[148 111  96 120 117 149 157 113 113 142  90  72 159 177 176  94  94 148
  73 145 124 194 137 124] : z955
[ 95 111  96 120 117 194 157  95 113  94  90  72 159 177 176  94 149 148
  73 145 124 194 137 124] : z339
[114  88 102 124 102 144 109 105 148 116  97 113 150 124 145  98 134 126
  98 124  94 122 133 115] : z204
asked: [ 95 111  96 120 117 194 157  95 113  94  90  72 159 177 176  94 149 148
  73 145 124 194 137 124] -> z339
asked: [148 111  96 120 117 149 157 113 113 142  90  72 159 177 176  94  94 148
  73 145 124 194 137 124] -> z955
asked: [114  88 102 124 102 144 109 105 148 116  97 113 150 124 145  98 134 126
  98 124  94 122 133 115] -> z204

[105 132 123  81 176 108 120 113 131 123 133 126 129 105 101 136 120] : z909
[132 123 135 183  95 132 123 135 128 140 125 134 146 173 142 130 137] : z726
[107 122 128 158 105 140 123 126 121 138 113 124 126 166 139 119 152] : z698
[119 132 123  81 176 108 120 113 127 125 134 118 134 107  95 143 144] : z231
[117 118 133 171 110 117 145 126 127 137 126 133 138 169 165 125 133] : z687
[128 125 124 136  96 162 124 135 121 126 107 126  99 129 137 103 131] : z808
[140 134 127  88 169 102 141 123 136 119 149 131 136  88 119 143 106] : z596
asked: [128 125 124 136  96 162 124 135 121 126 107 126  99 129 137 103 131] -> z808
asked: [117 118 133 171 110 117 145 126 127 137 126 133 138 169 165 125 133] -> z687
asked: [140 134 127  88 169 102 141 123 136 119 149 131 136  88 119 143 106] -> z596
asked: [107 122 128 158 105 140 123 126 121 138 113 124 126 166 139 119 152] -> z698

[141 114 103 163 129 118 102 145 139 120 130  96 122 119 129 134 148 148
 100 141] -> z16
[131 125 120 194 131 129 109 160 160 127 131  99 166 110 130 160 129 160
 105 129] -> z281
[163 123 114 131 171 117 127 149 129 104 155 101 130 104 127 118 123 134
 144 130] -> z855
asked: [163 123 114 131 171 117 127 149 129 104 155 101 130 104 127 118 123 134
 144 130] -> z855
asked: [141 114 103 163 129 118 102 145 139 120 130  96 122 119 129 134 148 148
 100 141] -> z16
asked: [131 125 120 194 131 129 109 160 160 127 131  99 166 110 130 160 129 160
 105 129] -> z281

[122 139 129 137 137 106 131 135 143 109 109 132 111 119 130 119] : z424
[162  95 132  83 115 173 141  91 119 161 168  98 178 107  96 142] : z833
[127  94 114  90  92 146 135  94 117 153 142 124 147 114 128 163] : z746
[122 136 105 114 130 114 155 105 148 128 135 141 133 117 129 149] : z78
[134 135 129 128 134 123 130 123 136 116 135 118 124 120 114 114] : z786
[152 128 141 120 147 130 137 127 142 120 127 107 141 106 101 108] : z159
[114 121 133 139 123 120 111 148 115 118  97 133 113 135 140 124] : z69
[158  81 134  77 102 168 140  93 120 157 147  99 174  97 101 151] : z750
both z746 z833:  -> [142]
asked: [134 135 129 128 134 123 130 123 136 116 135 118 124 120 114 114] -> z786

[ 99  98 165 121  79  89 154 152 115 113 175 160  95 158 140 157 177 172
  92]  z699
[143  94 134 155 176 176  98  96  88  80  77 168 111 120 121 120 164 106
 108]  z379
[142 173 173 167  94 108  83  90 135 109 112 127  82 173 139 161 162 175
 172]  z457
[ 83 170 122 166 134 129 103 121  96 128 177 171 167 146 165 122  99 154
 146]  z444
[ 83 170 122 166 134 129 103 121  96 128 177 171 167 124 165 122  99 145
 146]  z968
[125 154 178 135 143  92  91 134 157 118  83  82  80 140 123 176 171  96
  92]  z508
asked: [ 83 170 122 166 134 129 103 121  96 128 177 171 167 124 165 122  99 145
 146] -> z968
asked: [143  94 134 155 176 176  98  96  88  80  77 168 111 120 121 120 164 106
 108] -> z379

[136 126 137 128 108 123 121 128 133 142 118 131 101 127 141 138 125 124
 133 127 124 142 122] : z696
[140 127 118 134 138 130 130 137 135 126 121 137 143 120 118 123 122 123
 135 130 126 131 122] : z366
[120 121 113 135 143 131 131 129 130 124 124 134 146 128 121 123 115 115
 137 129 128 136 116] : z534
[101 111 121 139 162 106 117 156 129 107 105 120 123 134 106 161 154 117
 131 147 124 136 175] : z306
[162  87 143 112 129  92 142 155 106 108 138 145 123 163 132 176 100 113
 148 100 117 108 170] : z422
[115 106 124 154 155 104 122 155 125 108 112 123 124 139 112 162 140 115
 136 138 122 147 174] : z626
[108 107  97 146 153 130 133 118 127 123 126 131 149 145 123 122  99  98
 144 133 136 143 102] : z295
[126 131 122 130 136 128 129 140 136 124 121 139 142 119 120 123 127 125
 133 129 125 132 126] : z89
[114 106 125 156 155 105 122 156 126 107 110 124 125 139 110 167 128 116
 134 139 120 143 173] : z971
asked: [140 127 118 134 138 130 130 137 135 126 121 137 143 120 118 123 122 123
 135 130 126 131 122] -> z366
asked: [101 111 121 139 162 106 117 156 129 107 105 120 123 134 106 161 154 117
 131 147 124 136 175] -> z306
asked: [162  87 143 112 129  92 142 155 106 108 138 145 123 163 132 176 100 113
 148 100 117 108 170] -> z422
asked: [120 121 113 135 143 131 131 129 130 124 124 134 146 128 121 123 115 115
 137 129 128 136 116] -> z534
asked: [114 106 125 156 155 105 122 156 126 107 110 124 125 139 110 167 128 116
 134 139 120 143 173] -> z971

[132 133 119  79 138 123 139 122 156 108 133 132  83 158 145 159]  z319
[133 157 127 119 126 143 145 145 136 142 127 132 113 150 130 114]  z629
[114 156 134 142 141 133 110 127 125 159 127 145 161 124 126 137]  z718
asked: [114 156 134 142 141 133 110 127 125 159 127 145 161 124 126 137] -> z718
asked: [132 133 119  79 138 123 139 122 156 108 133 132  83 158 145 159] -> z319
asked: [133 157 127 119 126 143 145 145 136 142 127 132 113 150 130 114] -> z629

[135 133  98 131 130 133 121 148 148 162 141 142 133 106 162  92 143 127
 120 156 113 123  93] -> z182
[131 131 109 138 119 137 128 150 112 127 150 123  98 146 132 151 143 128
 122 136 141 141 128] -> z703
[166 179  68 138 184  99  93 112 115 128 123 139 106 121 126 177 105 127
 182  97 156  99 106] -> z430
[135 133  98 131 130 133 121 148 148 162 141 142 133 106 162  92 127 127
 120 156 113 123  93] -> z705
[ 98 131 109 138 119 137 128 150 112 127 150 123  98 117 131 166 123 132
 149 109 135 143  92] -> z725
[133 122 133 127 124 146 129 143 113 130 128 138 111 138 130 136 125 132
 132 125 142 123 130] -> z975
[135 133  98 131 130 133 121 148 148 162 141 130 135 110 131 106 122 134
 129 121 120 138 132] -> z109
asked: [ 98 131 109 138 119 137 128 150 112 127 150 123  98 117 131 166 123 132
 149 109 135 143  92] -> z725
asked: [135 133  98 131 130 133 121 148 148 162 141 142 133 106 162  92 143 127
 120 156 113 123  93] -> z182
asked: [166 179  68 138 184  99  93 112 115 128 123 139 106 121 126 177 105 127
 182  97 156  99 106] -> z430

[148 145 132  94 126 114] : z26
[130 119 147 125 146 124] : z541
[169 138  66 165 124 158] : z552
[112 133 146  94  97 124] : z630
[ 94 159 157 146 124  91] : z361
both z361 z26:  -> [94]
asked: [169 138  66 165 124 158] -> z552
both z26 z630:  -> [94]
both z361 z552:  -> [124]
both z552 z361:  -> [124]
asked: [112 133 146  94  97 124] -> z630

[128 151 124 101 125 125 138 114] = z843
[178 151 119 143 123 120 112 112] = z428
[136 132 120 142 135 113 141 116] = z838
[134 128 127 116 119 153 133 141] = z728
[129 120 118 146 106 129 120 145] = z990
[132 133 157 152 122 129 144 148] = z823
[174 128 111 111 114 117 131 145] = z153
[174 128 111 111 114 117 129 119] = z776
[102 131 106 149 152 138 113 120] = z59
asked: [178 151 119 143 123 120 112 112] -> z428
both z428 z776:  -> [119]
asked: [134 128 127 116 119 153 133 141] -> z728

[136 120 131 132 119] = z47
[124 119 150 148 148] = z151
[ 68 122 112 167 116] = z662
[131  95 116 135 111] = z110
[130 112 102 165 116] = z688
[148 126 152 135 122] = z789
[116 124 128 141 106] = z346
[ 64 119 111 159 126] = z473
[149 113 135 123 120] = z348
[116 124 128 141 119] = z57
[124 101 143 137 136] = z164
both z47 z57:  -> [119]
both z151 z789:  -> [148]
both z110 z47:  -> [131]
asked: [ 64 119 111 159 126] -> z473
asked: [116 124 128 141 106] -> z346
both z151 z473:  -> [119]

[116 122 189 112  98] : z298
[147 122 113 180 155] : z736
[116 122 189 112  68] : z233
[ 69 122 189 113  68] : z340
both z233 z736:  -> [122]
both z736 z233:  -> [122]
asked: [116 122 189 112  68] -> z233
both z298 z736:  -> [122]

[161 146 146 147 123 134 135  92 139 100] : z9
[161 149 146 147 123 134 116 172 120 161] : z576
[183 111 112 118 134 118 117 180 128 174] : z90
[ 69 111 140 133 123 140 146 112 133 145] : z756
[183 140 112 118 134 111 108 100 120  83] : z637
[161 149 146  97 123 134 135  92 139 100] : z132
[179 147 126 140 131 118 117  95 129  87] : z290
asked: [161 149 146  97 123 134 135  92 139 100] -> z132
asked: [183 140 112 118 134 111 108 100 120  83] -> z637
both z756 z290:  -> [140]
asked: [161 146 146 147 123 134 135  92 139 100] -> z9
asked: [183 111 112 118 134 118 117 180 128 174] -> z90
both z90 z576:  -> [134]
asked: [179 147 126 140 131 118 117  95 129  87] -> z290

[113 130 103 129 131 123 117 110 140 139 130] = z207
[127 141 122  99 136 131 143 101 137 114  86] = z852
[131 164 126 102 143 132 130  90 167 118  89] = z418
[151 151 155 115 136 140 124 107 147 118 124] = z341
[161 148 164 102 137 133 140 125 153 103 113] = z644
[164 148 166  98 156 131 134 108 126 115 108] = z537
[108  97 113 158 101 120 114 152 114 155  97] = z160
[151 133 149 150 131  98 123 121 123 171 155] = z875
[135 131 124 108 149 127 138 109 110 125  80] = z458
asked: [113 130 103 129 131 123 117 110 140 139 130] -> z207
asked: [151 151 155 115 136 140 124 107 147 118 124] -> z341
asked: [135 131 124 108 149 127 138 109 110 125  80] -> z458
both z160 z875:  -> [155]
both z418 z341:  -> [118]
asked: [108  97 113 158 101 120 114 152 114 155  97] -> z160
both z852 z207:  -> [131]

[127 157 136 132 128 164 131 181 109 126 148 109 138 143 103 129 112 160
 137] = z707
[117  94 100  76 144 158 141 104 115 124 134 131 113 101 107  93  99 132
 135] = z410
[117  94 100  76 144 158 141 104 115 124 134 131 113 101 107  93  99 134
 136] = z582
[106  98 116  97  94  95 133 119 143 112  75 160 110 119 128 112 118 147
 116] = z734
[140 166 153 131 107 110 111 136 164 152  88 150 152 115 109 145 153 104
 152] = z643
asked: [117  94 100  76 144 158 141 104 115 124 134 131 113 101 107  93  99 132
 135] -> z410
asked: [106  98 116  97  94  95 133 119 143 112  75 160 110 119 128 112 118 147
 116] -> z734
asked: [140 166 153 131 107 110 111 136 164 152  88 150 152 115 109 145 153 104
 152] -> z643
both z734 z582:  -> [94]

[127 106 103 190 125 131 137 124 126 104 136 130 129 127 121 123 123 120] -> z359
[127 106 153 190 125 131 137 124 126 104 136 130 129 127 121 123 123 125] -> z136
[127 103 149 176 126 130 131 125 127 109 135 129 129 128 122 124 124 121] -> z559
asked: [127 103 149 176 126 130 131 125 127 109 135 129 129 128 122 124 124 121] -> z559

[143 127 149 115]  z743
[107 139  93 124]  z722
[ 93 149 145 127]  z791
[112 166 115 185]  z744
[110 128 140 138]  z403
[114 139  96 130]  z673
[164 118 107 116]  z878
[164 111 139 111]  z243
[141 142 119 110]  z270
both z791 z722:  -> [93]
both z270 z403:  -> [110]
asked: [112 166 115 185] -> z744
asked: [114 139  96 130] -> z673

[150 130 115 125 148 128 135 138 153 126 140]  z201
[139 141 103 141 137 130 110 113 135 116 132]  z679
[133 140 101  93 122 138 167 142 107 155 188]  z942
[150 130 115 122 148 128 135 115 153 125 140]  z738
asked: [139 141 103 141 137 130 110 113 135 116 132] -> z679
asked: [133 140 101  93 122 138 167 142 107 155 188] -> z942
asked: [150 130 115 122 148 128 135 115 153 125 140] -> z738

[ 85 125 100 166  79 147 114 130 138 161 131 122 102 124 134 143 133 130
 117 141 122 123 133 117  87  92 144 133 136 111 135 107 150 135 155 129
 148 154 112 134 166 136 121 104 103 117 104 142 115 151 134 136 143 114] = z156
[124 153 120 168 107 140 128 134 131 171 125 133 120 128 132 126 127 135
  95 122 121 141 144 111  89 104 135 155 119 107 106 132 166 124 131 180
 143 158 117 161 147 121 125 128 106 111 132 130 103 178 129 155 123 112] = z816
[110 144 111 173  93 147 121 132 135 168 131 131 115 129 132 135 128 133
 102 127 118 141 136 111  85  95 135 147 130 105 131 126 159 125 139 187
 148 156 115 158 158 130 124 118 102 111 139 139 107 167 131 150 134 115] = z706
[115 147 114 172  97 145 123 133 134 169 130 132 117 129 132 132 127 134
  99 124 119 142 138 110  86  98 134 150 127 105 134 129 161 124 136 185
 147 156 116 160 155 127 124 121 102 111 124 137 106 171 130 153 131 114] = z450
[121 151 118 170 104 142 126 133 132 171 127 133 119 128 132 128 127 135
  96 167 120 142 142 111  88 102 134 153 122 106 132 132 164 124 133 182
 144 157 116 162 150 123 125 126 104 110 130 133 104 176 105 155 126 113] = z822
[ 86 126 100 167  79 148 115 130 138 161 131 122 103 125 133 143 133 131
 116 140 121 125 133 116  87  92 143 134 136 110 134 108 151 134 154 194
 148 154 112 136 166 136 122 104 103 117 105 142 133 152 134 137 143 114] = z731
[119 150 117 171 102 143 125 133 133 170 128 133 119 129 132 129 127 134
  97 123 120 142 141 110  87 100 134 152 124 105 132 131 163 124 133 183
 145 157 116 162 152 125 125 125 103 110 128 135 104 175 130 154 128 113] = z752
[133 136 105 172  85 149 117 131 136 165 132 127 110 166 132 139 129 132
 108 133 119 135 134 113  85  92 138 141 134 107 131 119 155 128 145 191
 149 155 114 150 163 133 123 111 101 113 112 142 110 160 133 145 139 140] = z613
[ 85 125 100 166  79 147 114 130 138 161 131 122 102 124 134 143 133 130
 117 141 122 123 133 117  87  92 144 133 136 111 135 107 162 135 155 195
 148 154 112 134 166 136 121 104 103 117 104 136 115 151 134 136 143 114] = z7
asked: [110 144 111 173  93 147 121 132 135 168 131 131 115 129 132 135 128 133
 102 127 118 141 136 111  85  95 135 147 130 105 131 126 159 125 139 187
 148 156 115 158 158 130 124 118 102 111 139 139 107 167 131 150 134 115] -> z706
asked: [ 85 125 100 166  79 147 114 130 138 161 131 122 102 124 134 143 133 130
 117 141 122 123 133 117  87  92 144 133 136 111 135 107 162 135 155 195
 148 154 112 134 166 136 121 104 103 117 104 136 115 151 134 136 143 114] -> z7
asked: [133 136 105 172  85 149 117 131 136 165 132 127 110 166 132 139 129 132
 108 133 119 135 134 113  85  92 138 141 134 107 131 119 155 128 145 191
 149 155 114 150 163 133 123 111 101 113 112 142 110 160 133 145 139 140] -> z613
asked: [124 153 120 168 107 140 128 134 131 171 125 133 120 128 132 126 127 135
  95 122 121 141 144 111  89 104 135 155 119 107 106 132 166 124 131 180
 143 158 117 161 147 121 125 128 106 111 132 130 103 178 129 155 123 112] -> z816
asked: [115 147 114 172  97 145 123 133 134 169 130 132 117 129 132 132 127 134
  99 124 119 142 138 110  86  98 134 150 127 105 134 129 161 124 136 185
 147 156 116 160 155 127 124 121 102 111 124 137 106 171 130 153 131 114] -> z450

[124 128  62 165 149 142] -> z806
[108 138 125  90 121 114] -> z859
[124 128  62  62 105 109] -> z61
[124 128  62 143 105 124] -> z890
[123 113 115 169 164 146] -> z452
asked: [124 128  62  62 105 109] -> z61
asked: [108 138 125  90 121 114] -> z859

[141 146 145 135 135 150] : z943
[142 142 161 147 150 142] : z232
[149 149 178 167 152 134] : z691
[139 137 145 143 155 143] : z387
[135 142 140 154 137 159] : z287
[155 139 142 141 144 135] : z196
[137 155 154 142 138 167] : z459
[142 146 141 153 148 140] : z583
[143 145 153 136 141 144] : z882
asked: [142 146 141 153 148 140] -> z583
asked: [141 146 145 135 135 150] -> z943
asked: [142 142 161 147 150 142] -> z232
both z232 z287:  -> [142]
both z287 z232:  -> [142]
asked: [149 149 178 167 152 134] -> z691

